A small network was shown many inputs. Here are its activations along a few directions, one row for each input.
Each table varies a few parts of the input and shows all the possible inputs, shuffled.
A made-up example of a description, with smaller parts first: one of 8 places around a ring, together with either a single point or one of 9 places along a line or (one of 2 separate values, together with one of 6 places along a line).
Shared parts are said once, and a part with two or three values counts as separate values.
(in the rows, 128 means zero)

Other details of the inputs vary at random and push rows far along three fixed directions, the same in every table; ignore that.
To show where, the next rows are all for the same input, with only those details redrawn:
[138 117 149 141 135 171 134 128 154 135 132 125]
[160 117 119 161 146 157 134 151 165 116  91 117]
[144 112 135 174 135 140 120 171 152 124 119 119]
[137 145 143  94 138 180 127  92 153 112 119 114]
[138 134 144 116 138 171 128 113 153 119 121 117]
[124 119 168 119 131 187 137 102 151 148 160 132]
[114 152 162  84 122 165 105  96 138 112 153 111]
[122 112 170 139 126 173 131 125 147 151 167 134]

Table:
x1: [124 108 161 155 119 115 102 156 125 119 132 131]
x2: [114 156  97 115 117  84  76 142 119 107  71 109]
x3: [109 137 158  79 118 136  99  74 115 134 129 137]
x4: [101 161 136  73 122 143  97  82 125 131 128 125]
x5: [137 115 138 126 135 150 174 103 132 173 166 146]
x6: [116 114 114 158 112  72 130 162 107 152 147 129]
x7: [121 114 140 137 131 157 140 122 146 150 117 135]
x8: [122 123 125 110 132 154 134  85 138 161 101 149]
x9: [154  93 147 149 137 135 175 122 132 132 147 139]
x10: [101 110 172 151 105 112  97 154 114 147 166 149]
x11: [151 112 121 161 144 171 146 129 155 155 104 137]
x12: [130 158 108  79 132 121 138  86 123 117 128 116]
x13: [150 131  91 131 139 118 165 126 136 120  98 121]
x14: [120 140  97 159 131  98  91 168 126 115  84 115]
x15: [127 124 156 123 131 183 137 104 150 154 150 140]
x16: [105 149 122 107 119 123  97 110 118 123 107 128]
x17: [ 99 120 160 145 108 107  92 143 104 144 149 140]
x18: [111 132 127 149 127 128 106 146 128 140 125 133]
x19: [152 149  89 105 151 135 163 101 142 105  96 117]
x20: [149  99 132 150 133 130 171 114 122 149 141 149]
x21: [136 133 152  96 133 160 161  89 137 124 179 117]
x22: [135 115 113 126 144 142 177  96 132 165 134 142]
x23: [134 122 132 163 124 104 141 173 126 134 168 128]
x24: [105 115 132 154 108  88 130 148 102 151 179 140]
x25: [148 108 122 157 140 146 140 137 150 125  80 138]
x26: [ 98 129 160 144 116 125  96 158 128 131 164 124]
x27: [113  69  81 124 131 154  97 236  82 132 115 148]
x28: [137 157 102  99 146 156 125 100 150 107  68 119]
x29: [110 111 157 142 132 164 136 124 142 159 151 140]
x30: [109 119 156 137 125 166 132 122 141 165 160 149]
x31: [132 157 103 130 126  93  77 161 128 101  79 107]
x32: [137 142 121 121 122  72 112 147 109  70 123 102]
x33: [115 111 156 148 108  92 132 148 104 137 188 142]
x34: [141 112 128 172 126 102 103 174 130 112  93 134]
x35: [105 116  73  45 124 132 101 182  55  88 147 119]
x36: [118 117 145 147 111  97 124 150 111 152 195 127]
x37: [130 107 142 135 130 141 131 108 131 161 107 153]
x38: [119 113 156 135 122 160 124 115 138 175 157 145]
x39: [139 113 148 154 134 162 130 145 154 136 134 127]
x40: [117 124 129 136 124 144 129 128 138 150 113 137]
x41: [136 159  82 131 131  76 113 156 117  85 107 100]
x42: [131 108 101 171 121  70 134 166 114 142 128 135]
x43: [138 157 117  94 134 134 147  99 122 116 135 115]
x44: [139 113 113 158 122  67 128 157 108 124 122 130]
x45: [101 142 169  90 114 128  91 104 116 105 144 123]
x46: [134 144 120  87 133 132 154  87 129 103 126 118]
x47: [144 110 128 152 136 139 128 125 134 136  90 144]
x48: [100 156 152  71 113 146 100  78 119 117 133 134]
x49: [112 110 152 149 109  89 131 142  95 146 184 140]
x50: [140 103 114 180 135 124 126 169 148 128  87 134]
x51: [134 150 118  92 125 113 139  99 117 101 126 124]
x52: [112 162 143  95 108  99 103 129 109  97 188 102]
x53: [109 125 163 144 117 148 115 146 133 156 167 141]
x54: [109 156 139  64 118 127 138  79 117 109 159 108]
x55: [147 109 131 142 147 160 188 117 149 146 153 137]
x56: [169 122  92 157 147 129 163 140 142 123 109 119]
x57: [103 175 129 105 110 101  63 145 110  95 122 102]
x58: [172  98 114 166 144 123 176 139 137 127 107 141]
x59: [156 115  95 151 141 121 171 133 140 129 104 137]
x60: [127 120 126 164 125 101 141 168 125 135 168 131]
x61: [163 103 115 135 144 124 171 103 130 141 107 143]
x62: [157 146  85  92 141 113 150  85 126 104  73 124]
x63: [148 151 119 116 144 152 121 129 152  95  80 108]
x64: [110 118 156 135 110  93 128 142 105 122 186 130]
x65: [152 140 106 151 135  87 128 179 132  83 120  96]
x66: [138 145  92 109 148 143 123 100 146 127  58 124]
x67: [116 122 126 122 122 130 161 103 117 160 158 138]
x68: [136 146 102 102 132 123 108 100 130 111  57 129]
x69: [106 156 106 124 114  93  79 147 115 109  92 110]
x70: [149 136  81 138 148 117 157 126 132 119  95 118]
x71: [120 133 120 133 115  83 124 136 100 119 144 127]
x72: [159 113 103 147 158 145 185 124 152 126 108 125]
x73: [ 99 148 147  84 115 145 104  78 113 132 131 139]
x74: [ 80 163 149  87  97 105  65 119 105 107 150 121]
Q: What is each input in this table made of?
A: one of 2 separate values, together with either a single point or (one of 4 places along a line, together with one of 9 places along a line)
Q: The inputs of x17 and x49 match in every part but the choice among 2 separate values. If x53 is changed in the same way as x17 into x49, which row does it become?
A: x23
Q: The inputs of x28 and x19 match in every part but the choice among 2 separate values. If x68 is changed in the same way as x28 into x19, which row does it become?
A: x62
Q: Which other rows does x6 become when the choice among 2 separate values takes its other values? List them by row number.
A: x2
Q: Start at x39 and move only the place on the line of 9, one step at a time. The first step leads to x63. Which rows follow, in order?
A: x26, x29, x7, x50, x25, x45, x1
Q: Which other rows does x44 become when the place on the line of 4 takes its other values? List them by row number.
A: x32, x33, x49
Q: Start at x20 and move only the place on the line of 9, one step at a time. The first step leads to x49. Which rows follow, in order?
A: x71, x24, x67, x70, x41, x43, x56
Q: Which other rows does x25 become when the choice among 2 separate values takes its other values? List them by row number.
A: x64

Table:
x75: [ 88 158 132  83  99  76  70 136  85  95 156 110]
x76: [165 117  98 115 158 172 184  91 152 130  81 137]
x77: [133 126 144 132 133 154 154 106 146 143 141 133]
x78: [142 124 122 150 139 142 149 128 148 139 116 130]
x79: [138 149 138  79 136 159 144  60 140 115 115 126]
x80: [108 112 159 188 109  97 112 183 123 152 190 131]
x81: [118  81 177 183 120 144 158 139 133 191 192 162]
x82: [102  72 181 179 122 185 123 157 140 201 168 170]
x83: [122 119 128 120 130 143 142 121 123 152 148 137]
x84: [156  71 122 205 143 141 172 154 148 180 105 165]
x85: [117 118 155 121 122 141 135 100 125 153 151 147]
x86: [ 92 169 140  84 104  87  72 117 101  95 143 107]
x87: [113 114 149 144 112 103 120 154 108 133 176 131]
x88: [152 156  78 121 135  81 105 159 124  59  68  92]
x89: [164 144  89  95 155 159 165  91 148 100  72 117]
x90: [179  64  90 214 159 141 192 174 152 163  78 157]
x91: [158 100  93 222 139  89 133 209 146 130  81 128]
x92: [136 118 122 179 125  91 117 176 133 121 119 122]
x93: [136  97 141 199 130 140 102 200 151 135 111 131]
x94: [143 136 107 101 148 186 111 106 154 113  43 128]
x95: [107 156 151  71 122 156 125  66 128 136 156 125]
x96: [126 120 128 162 122 102 124 176 121 126 159 121]
x97: [139 102 109 205 131  95 124 196 136 149 111 133]
x98: [162  75 105 203 152 151 187 169 152 173 115 154]
x99: [152 124 104 119 151 172 168  85 154 145  75 142]
x100: [166 111  93 115 157 172 183  88 145 136  70 144]
x101: [153 115 115 190 132  93 127 179 140 113 102 119]
x102: [ 70 123 194  95  97 146 117  83 104 181 222 155]
x103: [ 90 163 159  71  96  83  75 120  86  88 185 106]
x104: [137 152 116  74 140 160 147  79 135 114 121 116]
x105: [161 156  74 129 139  78 109 166 130  52  61  88]
x106: [104 116 149 148 108 101 105 146 109 147 157 139]
x107: [ 79 118 195  89 101 146 129  88  96 168 237 150]
x108: [140 158  68 115 133  86  98 158 117  75  65 100]
x109: [140 109  97 173 132  97 129 186 123 126 107 129]
x110: [ 91 156 138  81  97  74  69 133  80  94 158 113]
x111: [154 135 124 117 149 174 167  84 160 137 108 127]
x112: [130  98 142 190 120  96 123 175 125 147 142 140]
x113: [109 165 130 108 108  71  71 140 105  81 125 100]
x114: [105 114 169 106 113 138 136 105 107 154 194 146]
x115: [157 147 121  97 145 153 150  76 149 103  91 120]
x116: [161 127 122 122 152 173 176  83 163 131  95 132]
x117: [120 131 156  86 133 180 159  53 140 155 149 144]
x118: [127 104 115 198 122  92 114 193 128 152 122 135]
x119: [ 65 164 180  78  92 123  30 134 102 102 169 110]
x120: [159 143 110  89 148 155 160  83 141  98  96 117]
x121: [ 86 153 160  43 115 164 127  56 106 144 192 134]
x122: [ 87 112 180 168  98 102 103 165 112 170 220 137]
x123: [124 153 121  76 135 165 137  64 135 133 109 130]
x124: [136 133 123 105 145 176 160  75 148 150 110 140]
x125: [117 168 106 111 118  77  77 146 114  81  96  99]
x126: [128 166 106 106 121  80  92 153 112  66 116  90]
x127: [111 161 102  93 114  81  83 144  99  84 113 104]
x128: [124 143 124  67 134 156 143  71 122 121 124 129]
x129: [142 118 114 185 130  97 124 180 138 124 109 122]
x130: [156 143  99 103 149 148 146  85 145 108  61 124]
x131: [141 128 126  95 146 184 177  75 144 144 131 136]
x132: [150 156  58 123 137  79  98 167 121  71  49  95]
x133: [121 126 143 127 130 153 144 105 137 155 148 139]
x134: [121  82 164 176 124 150 166 151 132 191 206 154]
x135: [113 165 113  91 117  91  88 138 106  88 131  98]
x136: [134 160 112 105 120  75  92 148 109  61 114  94]
x137: [ 98  99 155 174 105  93 115 187 103 157 199 140]
x138: [105 117 176 123 122 184 106 121 140 152 153 141]
x139: [159 113 109 108 152 169 177  85 140 136  91 145]
Q: What is each input in this table made of?
A: one of 5 places along a line, together with either a single point or (one of 2 separate values, together with one of 6 places along a line)
Q: The inputs of x105 and x88 match in every part but the place on the line of 5. If x93 is changed in the same way as x105 into x88, which row does it become?
A: x138
Q: Start at x84 and move only the place on the line of 5, one step at a time. The first step leads to x85. Which rows follow, in order?
A: x112, x79, x115
Q: Which other rows does x136 become when the choice among 2 separate values takes its other values? List them by row number.
A: x115
Q: Which other rows does x101 become when the choice among 2 separate values takes its other values? List them by row number.
A: x120
Q: List by row number the other rows that have the place on the line of 5 in common with x95.
A: x76, x91, x98, x107, x112, x113, x114, x117, x119, x133, x135, x137
Q: List by row number the other rows that have the place on the line of 5 in common with x121.
A: x82, x83, x85, x86, x90, x97, x109, x124, x125, x128, x130, x139
